These are the activations of a small neural network, seen along a few directions. Each row is one input.
Each table varies a few parts of the input and shows all the possible inputs, shuffled.
Descriptions start from the smaller parts, as in this example, which fits no table here: one of 8 places around a ring, together with either a single point or one of 11 places along a line or (one of 2 separate values, together with one of 6 places along a line).
Shared parts are said once, and a part with two or three values counts as separate values.
(in the rows, 128 means zero)

Other details of the inputs vary at random and push rows far along two fixed directions, the same in every table; ignore that.

Rows:
r1: [161 162 154  62 154 185 205  58 115  87 104 146 150]
r2: [185 117 128 110 107  44  99 143 130 132 159 121  83]
r3: [ 10 158 103 147 145 157 126 138 145 203  97 119 102]
r4: [177 164 145 122  99 212 149  88  96  54 120 118 196]
r5: [137  74 123 116 130  71  89 119 112 150 171 188  90]
r6: [162  62 122 142 137  66  86 109 109 168 163 148 101]
r7: [146  60 148 126 140  85  79 186 108 104 165 159 130]
r8: [166  58 116 106 153  64  98 127 128 130 144 128  73]
r9: [ 36 192  93 144 106 151 141 144 190 201 113 120 113]
r10: [159  86 125  68 138  45 118 145 143 136 146 153 103]
r11: [180 176 156 119 110 196 175 102 104  59 101 151 196]
r12: [170  67 132 164  98  80  80 169 129  94 142 143 118]
r13: [ 44 179  89 164 125 157 133 210 183 143  97  98 161]
r14: [174 170 153 148 132 194 153  17  93 108 118 132 148]
r15: [152  81 120  97 113  61 113 128 133 166 173 185 115]
r16: [180 109 108  97 107  50  90 131 149 119 152 129  83]
r17: [226  73 138 134 159 159 134  94  65  43 142 151 175]
r18: [ 49 171  81 178 111 164 121 199 175 140  95  77 149]
r19: [ 28 175 104 157 106 148 145 199 175 143 109  87 159]
r20: [185 204 164  87 140 172 190  67 103  92 113 128 147]
r21: [171 117 154 141 143 217 172  88  74  65  89 129 175]
r22: [177 166 148 111 148 194 165  35 113  71  98 112 120]
r23: [135  55 138 119 128  83  73 181 103  98 161 160 138]
r24: [ 37 145 110 179 142 162 140 143 132 225 102  82  97]
r25: [156  85 119  95 117  55 106 127 125 170 166 177 121]
r26: [ 37 120 115 177 147 186 127 197 156 161  96  69 132]
r27: [ 44 201 110 123 137 125 145 161 197 174  87  85 111]
r28: [149 127 109 140  93  67  85 119 139 167 158 136 111]
r29: [186 192 148  97 132 173 168  43 112  78 104 110 145]
r30: [179  92 127 137  91  82  75 181 137 104 172 131 136]
r31: [149  37 121 148 127  77  98 166 105 101 165 126 131]
r32: [ 21 142 117 134 121 164 141 209 164 163  95  96 171]
r33: [164  94 146  81 137  38 127 157 122 149 154 146 104]
r34: [143  79 128  86 157  55  94 136 122 120 144 156  77]
r35: [ 15 166 123 160 145 152 135 151 125 215 104 111 102]
r36: [159 170 158  97 142 180 185  40  88 131 117 157 183]
r37: [172  69 140 159 112  90  71 172 135  99 167 129 121]
r38: [160  69 117 117 132  66 105 193 126 108 157 163 163]
r39: [170  70 112 169 121  81  73 171 133  87 158 136 128]
r40: [176 105 110  99 103  56  97 131 158 115 158 136  77]
r41: [178 197 144  75 141 179 181  55 124  80 105 135 147]
r42: [163 175 166 101 136 187 196  54  71 141 123 153 174]
r43: [169 114 118  85 117  50 109 142 167 119 161 158  89]
r44: [161 143 154 154 122 205 164  73  90  42 122 111 178]
r45: [ 40 161 104 153 134 155 136 142 196 157  87  74  68]
r46: [163 133 138 128 147 216 174  23  84 116 120 144 137]
r47: [164 146 164 105 128 199 192 105  87  73  92 153 205]
r48: [ 39 196  91 143 110 146 134 144 182 206 106 112 119]
r49: [177  90 119 142  77  71  85 178 131 100 146 144 132]
r50: [ 27 115 107 170 136 184 122 192 151 156  91  70 140]
r51: [183 173 169 124 147 186 174  47  93  83 107 105 121]
r52: [182 177 163 114 124 207 165 104 110  63 127 138 200]
r53: [162  58 110 133 132  75  87 110 111 165 162 152  91]
r54: [171  65 136 119 152  58 108 139 108 142 152 121  74]
r55: [ 43 173 116 192 117 156 127 137 152 210 106  82  93]
r56: [164  81 116 149 102  76  81 106 140 145 173 159  80]
r57: [ 42 170 115 160 144 140 129 141 186 165  80  62  84]
r58: [140  75 130  88 153  61 102 136 130 115 151 164  71]
r59: [143  64 131 111 112  57 117 183 118 108 169 151 161]
r60: [176 107 102 124  86  61  78 114 133 154 171 152 101]
r61: [149  87 149 100 156  48 103 148 101 132 152 149  78]
r62: [164  94 126 116  93  72  81 186 140 102 170 154 156]
r63: [170 120 122 118 105  44  89 123 139 161 174 170 122]
r64: [165 170 165  68 163 169 197  57 105  95  98 134 165]
r65: [171 167 141 140 126 207 154  18  97 106 116 135 139]
r66: [173 140 155 106 178 186 176  40  91  88  97 110 134]
r67: [169 132 145 100 168 202 185  41 100  81 103 121 119]
r68: [178 205 157 115 120 185 179  51  87 128 131 150 165]
r69: [ 50 196 103 170  96 148 132 147 154 215 110  83 108]
r70: [ 14 162 122 127 172 135 137 155 160 170  78  91  93]
r71: [151 140 148 127 170 210 160  98  70  48 107 151 190]
r72: [128  57 134 129 130  67  93 175  97  92 167 154 135]
r73: [161  63 131 152 100  88  65 167 131  94 163 131 129]
r74: [ 42 183  84 159  92 158 129 134 182 197 110  98 101]
r75: [  9 163 115 155 150 147 125 137 142 206  97 115 111]
r76: [ 33 167  95 172  92 155 133 188 167 139 107  65 147]
r77: [ 14 138 121 163 136 165 132 204 142 148  72 110 133]
r78: [ 31 147 126 140 132 166 146 214 169 169 100  94 162]
Each input here is: one of 6 places around a ring, together with either one of 5 separate values or (one of 2 separate values, together with one of 4 places along a line).
The inputs of r34 and r16 match in every part but the place on the ring of 6. If r7 is changed in the same way as r34 into r16, which row does it become?
Answer: r30
The inputs of r67 and r58 match in every part but the place on the ring of 6. If r54 is changed in the same way as r67 into r58, which row does it become?
Answer: r61
Change only the place on the ring of 6 in r44. List by row number the other rows that result.
Answer: r19, r31, r59, r72, r76
Change only the choice among 2 separate values in r5. List by row number the other rows that result.
Answer: r58
Change only the choice among 5 separate values in r37. List by row number the other rows that result.
Answer: r12, r39, r44, r73
Change only the choice among 5 separate values in r11. List by row number the other rows that result.
Answer: r13, r19, r52, r62
Change only the choice among 2 separate values in r51. List by row number the other rows that result.
Answer: r55

Rows:
r79: [124 116 122 137 118 110 111 150 135 135 139 127 129]
r80: [123 118 125 129 120 108 115 154 137 133 138 130 130]
r81: [121 147 132 127 131 162 145 125 128 114 113 119 143]
r82: [123 116 120 139 118 109 113 151 136 131 133 126 126]
r83: [118 110 126 131 130 109 117 152 136 130 133 128 124]
r84: [120 155 126 122 138 153 147  99 129 136 114 127 130]
r85: [120 160 134 126 133 153 144 100 126 134 115 124 122]
r86: [115 141 134 128 137 162 147 123 119 119 112 123 143]
r87: [121 118 122 131 120 106 117 155 138 130 132 129 128]
r88: [122 145 129 135 130 165 141 121 126 115 114 116 142]
r89: [125 119 122 126 123 105 119 129 139 153 135 132 104]
r90: [117 139 133 137 135 163 143 117 123 117 114 118 141]
r91: [120 123 120 120 126 100 118 127 137 147 137 128 105]
r92: [223  89 152 107 131 115 122  86  77  73 159 168 146]
r93: [126 123 123 125 131  99 121 132 136 153 133 124 107]
What is each input in this table made of?
Answer: either one of 5 separate values or (one of 2 separate values, together with one of 5 places along a line)
Change only the choice among 2 separate values in r86. List by row number the other rows that result.
Answer: r92
